These are the activations of a small neural network, seen along a few directions. Each row is one input.
Each table varies a few parts of the input and shows all the possible inputs, shuffled.
Descriptions start from the smaller parts, as in this example, which fits no table here: one of 5 places around a ring, together with either a single point or one of 11 places along a line or (one of 3 separate values, together with one of 4 places along a line).
Shared parts are said once, and a part with two or three values counts as separate values.
In the rows, 128 means zero.

Other details of the inputs shift rows strongly along two fixed directions, in all tables alike. That doesn't count.

A family of inputs:
row 1: [162 146 144 124 124  79 194 168 128 130 157]
row 2: [146 125 154 155 116 119 137 152 144 130 103]
row 3: [138 126 128 131 108 138 103 133 138 128 129]
row 4: [107 105 126 132 147 138  97 112 122 123 115]
row 5: [164 136 142 146 106 129 166 154 120 125 140]
row 6: [123 130 143 116 117 127 122 129 129 128  98]
row 7: [133 134 145 156  88 121 147 166 131 108 146]
row 8: [113 111 107 135 127 146  62 110 148 131 102]
row 9: [117  99 101 123 114 126  78 107 156 108 104]
row 10: [123 133 147 151 106 133 159 136 137 112 132]
row 11: [115  89 113 119 137 129  80  88 143  99  93]
row 12: [161 142 159 152 103 128 175 146 137 126 151]
row 13: [115 132 115 123 131 138 137 130 114 125 126]
row 14: [153 138 152 169 111 123 169 145 142 128 147]
row 15: [127 117 109 137 137 145 106 115 130 134 105]
row 16: [124 102 119 135 114 127 118  99 160 104 103]
row 17: [120 132 148 131 117 120 143 149 130 122 107]
row 18: [154 130 154 136 125 127 141 137 119 120 145]
row 19: [121 150  67  63 189 110 138 103 101 160 168]
row 20: [108 108 133 135 129 132 104 129 143 129  82]
row 21: [104 154  78  80 194 130 134 116  91 176 167]
row 22: [117 124 132 110 137 137 105 105 111 121 124]
row 23: [123 112 128 136 148 139  90 106 129 125 111]
row 24: [158 160 151 141  92 106 179 175 111 129 185]
row 25: [121 128 138 131 109 142 128 108 136 120 116]
row 26: [122 132 143 130 134 125 142 136 110 114 144]
row 27: [124 185  97  38 210 112 139 118  89 201 179]
row 28: [118 110 120 128 109 152 101 106 125 114  88]
row 29: [108 124 122 134 139 139 127 115 137 137 128]
row 30: [120 126 123 142 119 125 121 147 130 133 145]
Description of these inputs: one of 5 separate values, together with either a single point or one of 5 places around a ring.
Changing only the choice among 5 separate values turns row 19 into row 16. The same change can be made to row 21. Which row results?
> row 29
Which other rows does row 14 become when the choice among 5 separate values takes its other values? List them by row number.
> row 2, row 8, row 15, row 23
Start at row 30 and move only the place on the ring of 5, one step at a time. The first step leads to row 8. Which rows follow, in order?
> row 3, row 24, row 7

A family of inputs:
row 31: [151 140 137 117 145  96 175 152 127 136 143]
row 32: [144  96 183 206  32 145 153 164 143  67  92]
row 33: [146 151 158 133 143 124 160 154 115 154 154]
row 34: [113 120 110  90 149 136  94  75 126 125 115]
row 35: [ 91 123  99  88 136 134  98  87 123 123 115]
row 36: [118 119 112 101 165 128  81 107 133 157  98]
row 37: [149 165 141 130 120 131 145 154 111 141 171]
row 38: [127 117 104  88 158 128  88  93 139 135 106]
row 39: [100 124 101  87 135 137  91  82 123 120 122]
row 40: [102 126 104 104 162 126  87 116 131 155  90]
row 41: [107 118 122 103 166 155  99  87 114 140 104]
row 42: [161 150 138 126 127 104 146 156 119 150 161]
row 43: [107 109  87 121 167 141 112  68 142 134 120]
row 44: [148 154 129 123 113 105 143 162 116 144 168]
row 45: [150 157 151 131 128 127 149 151 113 148 167]
row 46: [ 98 108  83 115 151 134  87  80 130 112 144]
row 47: [148  93 188 203  54 118 171 155 160  64  70]
row 48: [ 91 133 117 109 163 150  90 111 125 154  96]
row 49: [146 137 111 150 129 102 139 161 123 136 190]
row 50: [ 98 121 119 105 168 154 104  91 113 140  98]
row 51: [139 152 126 123 115 102 150 168 116 147 161]
row 52: [112 128 101  89 141 139  90  79 124 118 119]
row 53: [153 157 154 133 136 127 154 150 115 151 161]
row 54: [101 119 114  95 166 132 109  82 128 131  97]
row 55: [ 84 131 110 101 143 155  82 114 125 150 113]
row 56: [164 142 133 113 128 100 160 145 125 131 162]
row 57: [126  76 153 181  58 178  69 104 156  63  46]
row 58: [139  70 139 166  58 148  64 113 181  61  42]
row 59: [137 161 142 128 114 128 147 158 111 143 175]
row 60: [160 137 140 115 143  97 171 148 127 136 149]
row 61: [ 86 120 102  87 142 136 103  90 125 125 111]
row 62: [144 137 125 159 146 135 182 128 117 142 171]
row 63: [ 87 125 103  92 153 133 108  91 126 124 100]
row 64: [100  67 154 179  59 174  82 116 157  71  38]
row 65: [116 114  83 130 167 137  89  97 147 160 116]
row 66: [143 144 132 118 141  94 176 157 125 135 141]
row 67: [160 158 129 125 119 107 142 159 117 142 165]
row 68: [137 142 125 110 121 100 169 160 125 131 158]
row 69: [111  74 146 182  69 145  69 136 177  86  22]
row 70: [113 123 118 103 159 158  93  83 114 137 110]
row 71: [141 145 122 110 116  98 164 157 123 129 162]
row 72: [134 135 120 152 131 128 158 141 104 120 195]
row 73: [148 130 106 137 131  98 153 150 129 118 191]
row 74: [105 121  95 135 168 160  92  92 141 159 122]
row 75: [179  95 188 208  50 120 135 171 166  89  81]
row 76: [ 84 127 108 103 155 155 102  99 112 134 101]
row 77: [164  85 197 200  57 121 165 146 162  65  78]
row 78: [136 152 138 125 114 131 162 142  97 127 174]
row 79: [124 161 144 133 132 125 164 166 114 147 152]
row 80: [157 131 110 144 146 105 178 138 142 140 167]
row 81: [ 91 125 114 106 163 153 105  96 112 139  96]
row 82: [109 123 110 103 167 128  85 111 132 157  92]
row 83: [150 148 148 128 129 130 165 136 100 133 166]
row 84: [155 146 146 119 134 108 174 126 116 126 159]
row 85: [151  90 171 236  47 142 127 172 163  72 123]
row 86: [134 149 129 123 120 104 155 171 119 149 157]
row 87: [111 121  92  83 136 129  81 100 135 127 119]
row 88: [137 147 126 115 133  97 174 161 126 130 147]
row 89: [138 155 155 136 145 124 165 158 115 153 148]
row 90: [128 159 139 129 116 126 153 163 110 146 167]
What do these inputs look like to the network?
> one of 5 places around a ring, together with either one of 2 separate values or one of 10 places around a ring
Changing only the place on the ring of 5 turns row 48 into row 66. The same change can be made to row 79. Which row results?
> row 88
Changing only the place on the ring of 5 turns row 78 into row 44. The same change can be made to row 76. Which row results?
> row 69
Start at row 52 and move only the place on the ring of 5, one step at a time. The first step leads to row 57. Which rows follow, in order?
> row 37, row 67, row 58
Which other rows agree with row 46 in the place on the ring of 5? List them by row number.
> row 34, row 35, row 39, row 43, row 47, row 52, row 54, row 61, row 63, row 77, row 84
Start at row 53 and move only the place on the ring of 5, one step at a time. The first step leads to row 70. Which rows follow, in order?
> row 84, row 38, row 75
Which other rows does row 65 become when the choice among 2 separate values takes its other values? List them by row number.
> row 49
